A small network was trained on invented records. Each row is its activation on one of them, seen along a few directions.
Here are examples, each followed by its value of one field, DOL.
The word absent means that the record has no DOL.
Other fields move the rows too, some of them a lot.
In the rows, zero is written as 500.
Random noise pushes rows far along 16 fixed directions. That doesn't count. These rows show it; they differ only by the noise:
[558 497 496 602 559 538 464 462 450 341 338 534 516 509 591 475 654 479
 523 551 404 513 536 529 505 657 538 597 570 625 575 511 474 559]
[522 406 577 585 548 338 481 388 521 419 501 637 431 420 402 502 577 400
 583 416 578 323 470 450 523 441 333 663 565 466 354 497 510 563]
[372 495 342 517 467 393 355 421 449 417 375 635 605 544 530 449 442 413
 714 544 243 425 411 549 252 385 610 524 569 613 434 544 529 654]
[391 533 510 543 381 439 465 507 499 458 423 451 562 420 456 467 506 450
 394 465 573 478 561 428 555 503 387 603 467 471 470 410 522 527]
[507 596 665 486 539 508 542 666 485 448 562 367 426 499 486 410 576 511
 631 469 459 625 336 455 522 654 307 452 525 513 590 424 402 379]
[385 417 628 378 507 567 342 513 540 479 358 443 629 487 452 425 548 333
 487 557 415 533 606 391 516 503 360 634 505 372 647 358 445 400]
[234 543 519 697 339 581 732 631 565 471 342 532 719 473 443 476 521 751
 592 401 489 521 463 521 248 839 448 556 567 318 685 350 274 552]
[422 472 390 404 467 522 482 459 520 587 416 506 644 549 434 551 264 590
 471 482 394 583 565 529 350 490 639 375 416 296 710 540 620 488]
[323 532 313 465 406 578 451 232 485 677 637 757 618 393 368 475 269 491
 473 349 426 513 388 420 295 575 756 342 550 454 687 456 502 537]
[460 642 598 535 471 506 528 412 301 394 366 547 527 336 424 606 520 474
 388 364 316 697 536 411 520 612 493 394 539 436 618 562 530 465]
[333 435 426 372 406 488 579 628 583 707 764 501 542 520 231 428 261 515
 467 372 726 530 416 311 509 484 364 500 461 381 456 501 425 391]
[465 335 613 523 610 517 426 335 589 523 465 567 645 515 495 545 558 616
 561 411 585 525 534 440 572 347 680 676 512 523 386 424 751 514]
[614 424 584 463 498 456 471 555 573 204 595 389 449 502 495 444 414 485
 480 653 407 467 505 635 528 475 513 447 611 588 575 463 572 336]
[518 440 490 451 487 395 553 479 423 434 563 364 457 500 450 516 379 566
 483 404 514 506 409 478 552 491 377 474 457 495 437 564 634 505]
[513 635 738 507 457 360 396 473 479 441 491 443 387 335 470 625 468 341
 323 484 445 401 569 498 694 442 317 528 435 482 414 545 559 528]
[503 361 444 598 423 558 461 593 435 282 366 339 588 511 641 255 450 545
 372 576 514 588 529 609 368 461 704 452 611 660 655 389 586 467]
[718 231 488 471 639 612 624 526 604 449 602 347 444 686 588 580 404 691
 435 630 578 386 545 676 624 644 558 547 467 538 570 646 563 513]
[478 614 841 595 591 357 327 665 500 389 368 535 449 395 480 392 489 438
 490 384 425 581 493 494 447 438 520 532 604 607 526 528 546 434]

[636 772 666 533 599 360 560 697 563 317 674 563 316 503 400 593 496 595
 579 493 429 577 438 538 620 633 482 458 589 685 385 722 486 326] => absent
[513 491 668 474 463 450 608 596 547 455 517 320 465 527 537 601 483 586
 598 584 453 488 477 625 523 285 370 432 420 329 382 468 573 448] => lumu
[473 361 479 435 454 337 319 342 619 547 474 377 526 498 579 372 374 485
 470 483 646 241 490 567 414 270 432 591 389 368 444 302 732 561] => bom
[435 508 474 516 432 567 529 578 626 488 531 562 579 475 368 542 340 565
 231 487 577 519 705 504 545 639 664 549 517 555 569 575 456 432] => fifi
[535 410 351 483 524 530 533 400 534 653 571 611 511 553 466 499 528 482
 615 547 654 469 473 463 431 279 576 480 464 326 400 454 570 494] => mugim
[602 253 627 589 576 388 572 693 560 326 384 334 381 562 520 341 576 532
 392 466 837 269 605 546 536 563 179 817 532 468 388 538 439 492] => bom
[537 585 566 555 417 486 514 542 533 452 322 480 533 476 552 589 487 509
 448 626 411 473 676 676 391 416 528 383 439 249 639 448 542 500] => tis
[453 608 402 592 370 485 556 362 367 526 615 481 446 363 564 440 573 464
 488 388 567 525 373 476 490 507 530 381 505 616 460 356 501 578] => tis
[642 319 618 535 615 703 632 562 535 388 433 596 508 540 441 537 539 522
 432 643 395 458 638 610 436 723 493 528 670 338 728 607 249 378] => fifi
[561 375 446 582 487 562 649 396 558 411 563 567 550 554 567 548 569 610
 632 603 481 385 429 641 387 491 559 479 570 411 496 402 483 530] => bom
[444 660 548 507 488 504 531 597 507 663 472 520 468 475 476 513 629 434
 650 502 488 589 470 443 450 468 390 439 406 327 508 446 383 486] => pogaf
[464 329 459 282 499 578 315 258 541 331 595 620 620 479 363 433 418 341
 511 593 311 465 520 417 479 456 579 543 654 529 638 367 548 301] => lumu
[534 366 555 373 524 565 510 492 503 406 598 508 494 495 384 592 361 439
 328 543 411 478 615 487 605 581 467 487 578 483 565 650 422 375] => absent
[459 670 562 395 537 282 367 508 596 499 530 423 460 518 523 507 295 602
 630 417 378 429 394 573 431 516 486 480 411 564 479 534 682 501] => zeku
[744 437 440 534 660 592 379 464 331 669 346 441 319 540 697 413 695 288
 327 528 649 512 606 452 692 561 476 560 383 570 598 588 469 638] => pogaf
[547 447 476 494 521 446 337 308 483 597 467 636 503 381 439 432 442 397
 337 391 631 462 571 410 509 373 582 530 484 429 526 487 666 504] => mipu
[386 777 639 515 431 537 494 577 401 705 491 496 425 375 552 647 450 413
 389 433 380 522 492 486 549 620 433 374 396 515 501 604 335 622] => zeku
[507 427 550 365 585 335 221 597 589 442 375 600 504 550 383 388 284 310
 394 519 419 422 667 486 457 379 506 638 562 529 542 628 578 431] => mipu
[310 458 555 472 353 493 552 575 273 421 296 357 649 431 453 538 483 476
 413 443 377 657 541 394 434 312 368 482 521 329 400 490 520 475] => mugim
[576 431 504 641 483 404 528 703 436 370 273 363 499 520 561 354 575 501
 457 519 626 567 582 515 470 386 418 514 486 486 506 446 550 475] => lumu
[542 381 664 421 647 582 381 355 430 583 498 545 455 446 529 566 501 343
 428 447 369 445 519 461 577 561 487 520 505 525 565 583 441 546] => pogaf
[725 543 323 527 601 429 395 520 314 606 303 420 319 599 704 493 596 311
 516 615 437 520 549 588 487 356 497 394 320 548 458 692 544 716] => fifi
[588 422 350 582 592 569 658 511 426 479 537 607 435 516 495 330 557 627
 638 362 564 584 342 496 280 813 547 395 616 503 741 513 337 470] => mipu
[356 769 314 521 323 535 495 540 495 622 571 439 540 467 529 340 616 502
 569 475 602 564 372 387 460 634 397 509 430 550 517 292 397 505] => tis
[675 359 448 354 663 595 480 406 485 596 524 515 441 610 492 600 517 403
 507 579 482 506 573 474 625 478 464 476 424 374 559 647 520 468] => absent
[372 427 414 416 387 448 614 588 472 392 499 507 669 497 304 627 526 506
 514 504 541 698 648 337 608 239 476 577 525 452 229 550 573 381] => zeku
[468 772 459 298 475 597 449 500 573 661 798 379 385 512 508 567 431 488
 510 548 422 533 329 463 671 803 385 412 354 604 595 462 390 431] => mugim

Here are new rows. What is DOL for each?
[574 645 442 678 319 560 584 514 303 443 613 484 376 375 655 498 579 352
 373 639 515 531 415 619 497 212 655 227 568 655 291 495 468 576] => bom
[444 440 557 643 289 513 675 464 400 245 345 513 577 242 362 452 555 459
 281 467 568 581 662 469 375 474 410 388 661 161 682 263 431 313] => mugim
[491 440 517 322 454 559 488 402 480 670 581 231 476 509 591 489 426 509
 407 474 591 482 455 488 596 421 394 435 324 308 562 350 656 471] => mipu
[521 485 460 359 463 354 414 461 648 345 472 318 537 557 463 518 504 503
 539 618 522 447 617 499 629 445 319 627 388 387 496 348 685 393] => absent
[580 654 576 564 506 196 342 555 554 483 353 480 336 393 516 420 413 378
 437 416 598 364 570 559 474 422 348 497 397 437 527 493 618 551] => zeku
[593 569 317 553 498 536 674 636 521 483 530 438 457 614 529 559 721 585
 598 624 676 621 529 491 641 554 452 546 425 520 389 477 455 469] => mugim
[468 508 524 495 494 543 461 173 367 473 426 476 584 416 638 641 546 505
 535 457 292 514 442 553 492 402 621 419 463 498 463 423 693 615] => bom
[410 555 301 562 425 682 528 454 498 599 644 585 541 507 572 416 571 503
 454 508 604 484 415 445 537 682 655 544 543 761 471 446 343 600] => absent
[692 692 515 552 673 500 437 241 649 532 638 799 318 414 533 514 757 413
 758 506 502 426 387 520 496 655 596 452 577 529 624 351 448 445] => zeku
